These are the activations of a small neural network, seen along a few directions. Each row is one input.
Each table varies a few parts of the input and shows all the possible inputs, shuffled.
A made-up example of a description, with smaller parts first: line(4) and (point or line(9) or (values(3) and ring(8))).
Shared parts are said once, and a part with two or three values counts as separate values.

Other details of the inputs shift rows strongly along three fixed directions, in all tables alike. That doesn't count.

A family of inputs:
R1: 29  4  12  -26  -2  22  42  21  14  34  1  -20  11
R2: -9  -5  18  13  -32  4  -28  7  -21  2  3  35  2
R3: 21  -3  -8  -2  11  -22  -19  -4  11  4  28  -11  -14
R4: -26  19  3  -2  -9  4  -17  -14  -31  -7  -16  16  -1
R5: -13  20  8  -8  -28  -18  -12  -17  -24  -12  -15  6  6
R6: 41  7  10  -18  3  18  39  27  10  39  3  -21  3
R7: -16  -30  -32  25  8  12  22  4  35  -19  15  -6  7
R8: 16  10  -1  -2  18  -34  -11  1  19  -4  11  -14  -27
R9: 13  -6  2  11  28  -10  -13  -7  9  -8  3  -7  -11
R10: -3  -32  2  6  -5  -9  -14  21  0  -2  18  19  -5
R11: 9  27  20  -20  -41  19  46  19  -34  27  -44  5  29
R12: -36  -44  -41  23  -4  10  49  -3  9  -44  -13  1  46
R13: 6  -8  6  2  27  -7  -11  -11  15  -10  3  -9  -7
R14: 11  -9  -6  8  24  -12  -13  -5  -1  -9  3  -4  -2
R15: 11  -1  -12  -5  24  -3  -32  -1  7  5  30  -13  -16
R16: -20  19  5  5  -8  1  -19  -11  -28  -3  -18  20  -7
R17: -13  21  23  -7  -25  -15  -10  -22  -6  -9  -18  6  -2
R18: -26  19  17  -1  -8  7  -15  -19  -13  -5  -20  16  -9
R19: -16  10  21  4  -21  18  -24  -24  -5  1  -5  11  1
R20: 9  11  -6  0  42  -15  -24  5  13  3  13  -7  -41
R21: 36  8  -1  -19  15  32  23  37  -1  45  4  -16  4
R22: -24  -37  -42  12  -16  -1  41  -3  21  -30  13  -7  32
Each input here is: values(2) or (line(4) and values(5)).

A family of inputs:
R23: 1  9  7  -5  6  2  8  -2  7  3  -6  -6  -5
R24: 7  2  2  -7  -5  -8  1  14  -1  8  5  3  -5
R25: -8  -10  -3  8  -7  15  13  3  -12  -2  -12  8  19
R26: 0  -9  0  3  -18  4  16  2  -8  -4  -8  3  21
R27: -21  -13  -6  20  7  -12  -34  -21  16  -26  15  10  -15
R28: 30  -10  -24  -10  52  -16  12  22  26  3  19  -29  -14
R29: 0  -2  1  2  -18  6  13  0  2  3  -2  0  10
R30: -19  -16  -12  15  -11  -22  -23  -25  7  -30  17  5  1
R31: 1  -2  -2  -2  3  13  0  3  -6  6  1  0  5
R32: -9  -3  -2  3  -4  9  6  15  -8  3  -6  11  2
R33: -5  -2  -1  5  -5  18  8  1  -1  4  -4  4  7
R34: 20  40  33  -20  3  -8  -45  -18  -27  20  -6  -2  -20
R35: 10  0  10  -5  -4  -1  1  3  9  9  5  -4  -4
R36: -9  6  -3  -4  -3  -2  16  7  -6  -2  -14  3  0
R37: 3  11  1  -3  4  2  7  -3  3  4  -5  -7  -2
Describe the family of inputs behind these rows.
> values(3) and (point or line(4))
The inputs of R26 and R28 match in every part but the values(3) part. If R29 is changed in the same way as R26 into R28, which row does it become?
> R37
Which other rows does R24 become when the values(3) part takes its other values? List them by row number.
> R32, R36
Which other rows does R23 become when the values(3) part takes its other values? List them by row number.
> R27, R35
